Each row below holds a small network's activations on one input, seen along a few directions.
In each table, some parts of the input vary, and every possible input appears once, in random order.
A made-up example of a description, with smaller parts first: line(6) and (point or line(9) or (values(3) and ring(8))).
Shared parts are said once, and a part with two or three values counts as separate values.
In the rows, zero is written as 100.

Other details of the inputs vary at random and push rows far along two fixed directions, the same in every table; ignore that.

A family of inputs:
r1: 123,142,93,71,139,103,137,72,100,129,94,122
r2: 44,97,88,149,46,80,93,144,86,116,64,126
r3: 78,52,92,98,72,80,58,113,103,65,116,83
r4: 93,55,106,104,64,80,61,128,89,65,97,78
r5: 120,138,97,66,131,108,124,72,117,139,85,120
r6: 172,102,109,50,147,119,102,74,95,93,109,69
r7: 140,146,103,77,136,121,134,88,100,126,80,104
r8: 98,59,101,102,96,90,65,101,107,39,146,66
r9: 96,135,87,100,114,127,122,102,109,165,53,129
r10: 124,141,98,87,138,130,135,86,112,131,78,104
r11: 91,121,84,111,82,99,140,106,88,141,86,113
r12: 139,91,113,66,153,138,78,61,123,116,128,94
r13: 137,67,135,76,120,112,75,92,106,46,127,65
r14: 92,135,95,87,112,102,123,87,115,145,70,139
r15: 95,65,106,104,97,94,70,97,94,81,120,104
r16: 156,63,101,76,106,108,86,93,87,67,151,48
r17: 28,87,105,143,52,61,97,127,99,60,109,119
r18: 153,104,121,66,160,120,108,59,107,79,134,91
r19: 103,115,112,110,109,120,143,92,101,114,111,110
r20: 145,41,138,74,121,110,61,87,97,21,145,47
r21: 133,118,107,81,129,133,103,88,111,142,74,112
r22: 160,78,119,54,149,131,66,65,120,94,131,89
r23: 108,63,101,97,87,82,60,101,99,39,144,64
r24: 56,90,77,156,38,75,114,138,72,85,113,92
r25: 136,128,105,66,126,112,120,88,103,131,74,102
r26: 141,48,119,98,112,130,66,86,95,86,155,65
r27: 112,63,113,112,93,92,77,109,85,42,125,63
r28: 80,135,89,111,97,85,126,102,98,110,94,125
r29: 100,154,102,111,116,110,146,102,101,133,67,125
r30: 100,118,96,84,113,90,120,83,98,117,92,118
r31: 75,57,110,124,77,86,52,109,100,71,132,96
r32: 65,133,106,113,102,96,130,93,117,112,89,136
r33: 54,82,88,163,42,77,113,136,77,77,119,93
r34: 91,140,98,99,119,111,125,90,110,156,74,155
r35: 106,136,109,74,146,125,134,68,128,121,98,123
r36: 81,91,77,110,67,82,89,127,92,88,89,77
r37: 164,90,120,49,146,126,95,73,100,105,95,85
r38: 44,83,80,162,36,88,105,140,78,121,93,121
r39: 35,107,78,148,53,57,112,125,79,82,98,119
r40: 72,92,110,123,74,91,96,118,103,76,92,95
r41: 82,88,93,111,70,76,96,118,82,90,83,90
r42: 93,51,114,112,97,94,53,92,95,67,142,89
r43: 128,60,101,60,112,97,61,84,111,62,135,60
r44: 104,132,91,101,103,117,150,96,95,164,74,131
r45: 120,118,103,89,134,138,103,83,114,147,84,106
r46: 49,100,81,133,39,66,96,138,89,102,66,101
r47: 81,103,98,99,97,85,109,96,96,113,87,128
r48: 81,119,74,97,94,85,112,102,105,112,95,107
r49: 160,47,117,72,117,105,58,92,83,27,145,34
r50: 104,113,107,109,111,124,95,95,108,139,82,111
r51: 100,59,109,87,87,80,62,104,101,63,121,89
r52: 50,115,76,138,43,62,111,144,80,103,68,108
r53: 80,123,97,118,99,92,117,97,109,99,102,118
r54: 126,149,95,68,137,104,135,77,108,134,91,123
r55: 137,47,126,71,118,118,59,92,112,35,137,44
r56: 51,91,91,153,46,73,92,139,89,72,89,93
r57: 89,120,116,96,124,102,129,79,107,97,105,126
r58: 93,140,80,94,117,105,130,89,109,122,94,116
r59: 69,129,97,123,102,107,109,92,113,148,85,142
r60: 81,81,85,104,67,84,82,123,95,89,86,77
r61: 42,88,94,149,53,60,93,130,92,58,115,108
r62: 178,61,127,54,148,137,64,74,99,83,121,68
r63: 84,128,82,101,92,82,115,101,104,114,92,115
r64: 88,115,95,103,86,98,108,112,102,129,60,115
r65: 147,122,103,74,130,122,110,86,104,106,95,83
r66: 91,98,109,119,95,110,87,108,98,120,89,109
r67: 98,156,79,100,113,115,144,102,102,146,60,114
r68: 116,129,94,74,143,132,116,74,121,155,85,133
r69: 99,119,107,113,117,121,111,91,96,143,78,122
r70: 76,85,95,103,72,68,84,112,96,79,107,99
r71: 109,49,100,86,82,97,54,115,100,67,104,61
r72: 54,102,76,137,40,64,96,141,85,93,76,95
Description of these inputs: line(8) and (point or (values(2) and line(4))).
- Changing only the line(8) part turns r19 into r44. The same change can be made to r32. Which row results? => r14
- Changing only the line(8) part turns r43 into r58. The same change can be made to r46. Which row results? => r65
- Change only the line(8) part in r67. List by row number the other rows that result. => r9, r10, r36, r45, r55, r60, r71
- Change only the line(8) part in r51. List by row number the other rows that result. => r17, r28, r31, r34, r54, r61, r70
- Change only the values(2) part in r8. List by row number the other rows that result. => r10
- Change only the values(2) part in r70. List by row number the other rows that result. => r25
